Each row below is a small network's average activation on inputs in which a field has the value named, seen along a few directions.
Related values have similar rows: they may be neighbours, one step apart, or belong to one group.
Random noise pushes rows far along 7 fixed directions. That doesn't count. These rows show it; they differ only by the noise:
[  48  -32    8 -131 -464  427  175  281   38 -111  622  324  196 -165
  -91  108 -347  166  322  -37]
[-119 -150  163 -150  115   89  208  -66 -318 -200  188  -61 -167  255
  -77 -233 -137   66  -87  144]
[ 104   38 -198  -61 -277   73 -170  185  -37 -201  205  -33 -258   77
  -69    5 -295   24  -88   -6]
[ -40  113   19   39 -344  103   69  -37 -248   11  -28  468 -295 -152
   14  -86 -275  456  -46  224]
[ -23 -178   24 -180  -42  145  352 -239 -245  -15  183  569   64 -309
  -24  -51 -211  -37  306  225]
[-150 -161  365  126  775 -142  221 -505 -265   42 -490  -25  150    7
 -101  -66  518  -12  195   74]
[-192 -184  235 -131  414  -89   10 -240 -287  -29 -125 -285  -25  305
  113 -344  216   93 -292 -159]
[-173  387  284  212  405  205 -263 -140  -91  194 -445 -165 -253 -209
 -250  -74  181  121 -356 -372]
[-106  112  116    6   50  101  -75  -55 -204   -8  -90  -13 -266   23
  -65 -167  -80  195 -256  -68]


Field K:
k11: [ 116  255 -181  166 -250 -413   -2   97  144   89 -266  222  -77 -110
   81  217   12   36  271  149]
k2: [ 108 -159 -327 -217  162  175 -154 -159   83   18  192  -82  -82 -295
  -78  -80 -239 -900 -195  -54]
k9: [ 130  -30 -213  111 -411    0 -277   -5  164   83   -1  182   74 -225
  245  132  -83  230   59  -11]
k6: [  60  -78 -431 -221   63 -317  126 -312 -339 -162 -181  147 -496   55
   84  -75 -270 -349 -174  186]
k7: [-242   88  268 -133 -152  265  201   17   -9  147  152  248  -87 -123
   -1 -233 -250  -27 -286  296]
k4: [ -73  143   73  231 -137 -268  -96   53  -32  -19 -380  159  -43  185
   56    4  184  229   22   18]
k12: [ -29  309  207  152  199  113  250  237   43 -102  -27 -230 -275  181
 -432  230  -28   32  173  366]
k10: [   9  113  202  487   33  119  180   19   28   -1 -147  160  -96 -113
 -367  114  -87 -106  207  549]
k5: [ -17   64  -17  -73 -580  118  -16  379  117  175  313   88  -36  146
  271 -154 -272  493 -409   99]
k8: [-151  202  249   50  118  -43   34  135  149  310 -157 -214  355   99
  237  -60  450  423  -84 -394]
k3: [-130  -17   86  -30  416 -322  105 -284 -159   44 -393 -316 -386  216
  -65 -155   49  -72 -417  320]
k1: [ -29  -36  -56  -22   27 -207   80 -357 -402  -21 -297  189 -465  -26
   69 -234  -86  141 -275  214]
K is arranged as a 2 by 6 grid.
Fewest steps between k8 and k2?
Answer: 4
List every value one step from k7, in the order listed.
Answer: k10, k5
List every value one step from k4, in the order listed.
Answer: k11, k6

Field C:
c4: [ -54  -13 -322 -412 -297  -12   81  -45   -5  -77  218  355   21 -184
  181   44 -471  -96   -1 -168]
c11: [ 295  172 -104  427   28 -278 -211    8  -92 -169 -425  117 -434  -67
 -241  190    6 -149   76  209]
c7: [ 129  154   -1  514  196  -78 -205  -38  -28  105 -643   75 -119 -143
 -312  189  319   41  -43  101]
c12: [ 233 -148 -448 -167    4  -11 -178 -259  162  132 -117   84  -30 -528
  -74   90  -44 -670  -67   -9]
c10: [ 215  -43 -343  -55 -344   89 -271 -214   38  -62  232   25 -300 -334
  128  105 -316 -376  -50  -18]
c1: [ -25  -75  285   21   40  205  599   31    4  181  128  395  426  -85
  -18 -119  257  492  235  144]
c6: [-194 -102  310  107  -31  -13  -42  414  174 -230  268 -780  347  784
  134  -76  418  565  -32  192]
c8: [-137 -161  269   -9  289   59  264 -170 -177  150  -27  311  352  121
  155 -145  251  333  111 -230]
c5: [  28  417  192  124  210   48  -44  -18  -24  243 -261  206 -179 -422
  -72   25  120  -16  187 -197]
c2: [-283 -116  125 -412   16  378   37   -3 -272   42  459 -168  -95  119
   97 -227 -389  199 -365 -264]
c9: [-114 -281  -49 -266 -118 -113   38  146  100 -201  334 -151  263  308
   19 -153 -152 -368  107   50]
c3: [-135  555  189  256 -321  141  -74  180  291  302 -177  178  -53 -328
  -37  260 -104  324    4  -58]
Each value of C is a pair of two hidden parts, and every pair occurs once (4 first parts, 3 second parts).
Changing only the second part turns c3 into c6. c1 has the same second part as c3; what does that change turn c1 into?
Answer: c12
Changing only the second part turns c5 into c11. c4 has the same second part as c5; what does that change turn c4 into?
Answer: c8
